These are the activations of a small network on made-up records, seen along a few directions, one row for each record.
After each row come some of the record's fields: Bered, Vaf, Zulag, Vuti.
Not every record has every field; a missing one is left out.
Other fields move the rows too, some of them a lot.
In the rows, 500 means zero.
Random noise pushes rows far along 3 fixed directions. That doesn't count. These rows show it; they differ only by the noise:
[586 459 514 567 468 546 583 380 492 644 670 572 575 622 679 540]
[529 390 446 508 441 500 627 490 551 631 677 561 591 610 627 463]
[562 608 551 574 549 624 559 427 550 841 659 370 626 591 884 579]
[117 457 211 474 638 565 716 601 572 496 636 343 286 272 394 325]
[460 339 383 486 441 475 658 521 553 551 676 583 535 565 520 412]

[446 633 477 458 543 462 358 555 514 426 361 387 463 435 405 538]
Bered is l7, Vaf is y2, Zulag is g2, Vuti is e2
[536 510 477 497 359 395 453 462 500 634 664 560 657 712 624 483]
Bered is l3, Vaf is y2, Vuti is e3
[232 450 250 354 414 426 593 716 607 489 621 416 474 421 390 251]
Bered is l3, Vaf is y2, Zulag is g2, Vuti is e3
[585 356 536 378 441 313 491 815 724 588 395 407 763 670 538 477]
Bered is l7, Vaf is y2, Zulag is g2
[430 744 557 497 641 501 344 659 583 575 281 216 540 384 570 584]
Bered is l7, Vaf is y2, Zulag is g2, Vuti is e1
[492 535 369 365 342 311 384 658 592 557 513 513 665 584 478 404]
Bered is l1, Vaf is y1, Zulag is g1, Vuti is e2
[290 548 457 546 776 545 557 569 574 545 419 201 399 360 506 568]
Bered is l7, Vaf is y2, Zulag is g2, Vuti is e1
[567 555 575 506 528 456 393 563 529 595 394 444 586 599 564 613]
Bered is l6, Vaf is y2, Zulag is g1
[431 411 411 480 411 488 568 442 439 390 612 642 412 515 380 392]
Bered is l3, Vaf is y2, Zulag is g2, Vuti is e3
[509 568 494 572 520 527 472 413 459 510 519 519 478 449 526 544]
Bered is l2, Vaf is y1, Zulag is g1, Vuti is e1
[290 713 484 530 776 714 587 583 603 659 444  89 401 220 692 504]
Bered is l4, Vaf is y1, Zulag is g2, Vuti is e1
[529 653 547 544 536 554 365 256 304 260 412 593 311 366 336 564]
Bered is l1, Vaf is y1, Zulag is g2, Vuti is e2
[268 613 427 625 769 451 483 514 589 630 482 199 470 504 567 641]
Bered is l7, Vaf is y2
[407 467 470 534 544 471 498 488 447 351 441 566 405 480 337 516]
Bered is l3, Vaf is y2, Zulag is g1
[562 419 583 594 520 572 550 382 388 401 488 654 426 494 454 562]
Bered is l5, Vaf is y2, Zulag is g1, Vuti is e1
[564 905 673 556 650 740 303 364 369 562 300 329 342 262 630 640]
Bered is l1, Vaf is y1, Zulag is g2
[622 378 494 479 380 382 534 578 612 706 630 533 747 708 671 493]
Bered is l2, Vaf is y1, Vuti is e2
[592 324 547 480 459 552 702 592 621 684 628 485 666 572 731 431]
Bered is l5, Vaf is y1, Zulag is g2, Vuti is e1
[447 438 406 442 493 491 627 682 683 781 635 347 655 577 714 435]
Bered is l5, Vaf is y2, Vuti is e2
[328 470 341 500 557 421 550 596 600 586 578 376 489 492 481 458]
Bered is l2, Vaf is y2, Vuti is e2
[570 527 521 537 468 484 393 342 337 293 419 709 351 445 287 547]
Bered is l1, Vaf is y1, Zulag is g1
[571 554 515 583 456 382 338 271 379 399 532 637 508 655 414 635]
Bered is l7, Vaf is y2, Zulag is g2, Vuti is e2
[244 397 220 429 460 233 500 659 617 439 586 469 511 585 280 379]
Bered is l7, Vaf is y2, Vuti is e3
[446 193 302 409 338 349 678 580 568 398 673 713 552 582 338 309]
Bered is l4, Vaf is y1, Vuti is e2
[647 511 593 491 449 511 419 436 450 491 450 584 548 585 508 582]
Bered is l6, Vaf is y2, Zulag is g2, Vuti is e2
[305 474 305 516 507 436 570 509 541 520 648 463 430 464 435 407]
Bered is l2, Vaf is y2, Vuti is e3
[413 561 453 590 594 394 421 424 501 543 524 420 509 587 496 610]
Bered is l7, Vaf is y2, Vuti is e2
[452 601 492 459 524 553 493 663 626 698 486 290 605 517 688 503]
Bered is l5, Vaf is y2, Zulag is g2, Vuti is e2
[524 472 551 483 558 420 428 573 531 396 339 457 492 511 379 567]
Bered is l7, Vaf is y2, Zulag is g2
[516 624 478 419 392 510 435 577 518 615 522 485 574 487 607 419]
Bered is l4, Vaf is y1, Zulag is g1, Vuti is e3
[429 690 616 527 706 731 586 655 636 802 436 101 559 342 883 525]
Bered is l3, Vaf is y2, Zulag is g2, Vuti is e1
[679 623 647 619 474 542 376 221 345 614 576 592 542 652 670 671]
Bered is l6, Vaf is y2, Vuti is e2
[500 572 532 458 470 526 495 552 540 561 510 419 557 487 592 443]
Bered is l3, Vaf is y2, Zulag is g2, Vuti is e3
[432 404 372 368 375 471 611 742 660 585 576 465 614 517 535 322]
Bered is l5, Vaf is y2, Zulag is g2, Vuti is e2
[489 643 466 563 522 591 425 206 293 428 572 597 298 398 446 543]
Bered is l1, Vaf is y1, Vuti is e2
[415 584 511 553 647 545 462 438 427 365 377 446 345 315 392 536]
Bered is l1, Vaf is y1, Zulag is g2, Vuti is e1
[369 153 326 374 475 298 727 844 765 502 550 447 631 563 388 312]
Bered is l4, Vaf is y1, Zulag is g2
[553 327 596 605 582 635 716 397 483 509 588 548 487 524 612 544]
Bered is l5, Vaf is y2, Zulag is g2, Vuti is e1
[461 509 430 488 468 483 455 480 460 304 443 583 402 388 292 471]
Bered is l2, Vaf is y1, Zulag is g2, Vuti is e2

Here are new rows. What are their fields?
[867 548 683 490 265 334 258 425 484 545 462 685 786 836 606 626]
Bered is l7, Vaf is y2, Zulag is g2, Vuti is e3
[394 614 476 550 687 515 470 500 534 637 465 288 450 446 584 587]
Bered is l1, Vaf is y1
[658 372 662 535 501 635 643 473 501 487 495 569 550 508 614 522]
Bered is l5, Vaf is y2, Zulag is g2, Vuti is e1
[416 519 475 441 516 554 539 689 577 450 394 420 458 362 442 418]
Bered is l5, Vaf is y2, Zulag is g2
[447 296 355 492 369 334 576 458 497 385 665 705 546 654 351 417]
Bered is l3, Vaf is y2, Vuti is e2
[611 592 641 542 512 592 485 484 523 625 482 429 600 533 710 566]
Bered is l3, Vaf is y2, Zulag is g2, Vuti is e1
[467 336 472 653 575 534 643 279 386 341 606 691 326 499 361 549]
Bered is l5, Vaf is y2
[471 431 536 429 526 614 617 664 560 493 423 432 454 395 503 417]
Bered is l5, Vaf is y2, Zulag is g2
[300 818 399 456 550 543 380 652 580 722 488 200 491 415 643 475]
Bered is l5, Vaf is y2, Zulag is g1, Vuti is e3
[528 627 499 415 425 402 376 622 605 634 483 363 670 593 610 479]
Bered is l7, Vaf is y2, Zulag is g2, Vuti is e3
[491 418 597 541 615 718 652 418 409 335 433 535 302 320 421 500]
Bered is l5, Vaf is y2, Zulag is g2, Vuti is e1
[374 523 473 393 601 594 594 688 582 521 409 304 425 289 515 376]
Bered is l1, Vaf is y1, Zulag is g2
[323 897 517 620 748 696 380 369 442 701 464 173 387 370 728 663]
Bered is l3, Vaf is y2, Zulag is g1, Vuti is e2
[483 665 463 430 464 518 419 608 569 543 434 398 548 401 535 453]
Bered is l4, Vaf is y1, Zulag is g2, Vuti is e2
[490 503 462 274 401 450 481 866 653 518 339 415 601 399 468 320]
Bered is l1, Vaf is y1, Zulag is g2
[472 529 400 497 414 390 470 450 523 599 654 525 593 627 562 465]
Bered is l4, Vaf is y1, Vuti is e3
[635 553 555 386 382 487 479 701 669 765 523 366 741 574 760 431]
Bered is l2, Vaf is y2, Zulag is g2, Vuti is e3
[492 770 569 551 626 547 301 425 463 511 349 319 453 441 532 661]
Bered is l7, Vaf is y2, Zulag is g2, Vuti is e2
[510 745 459 464 462 428 310 518 546 684 509 369 593 540 628 526]
Bered is l1, Vaf is y1, Zulag is g1, Vuti is e3
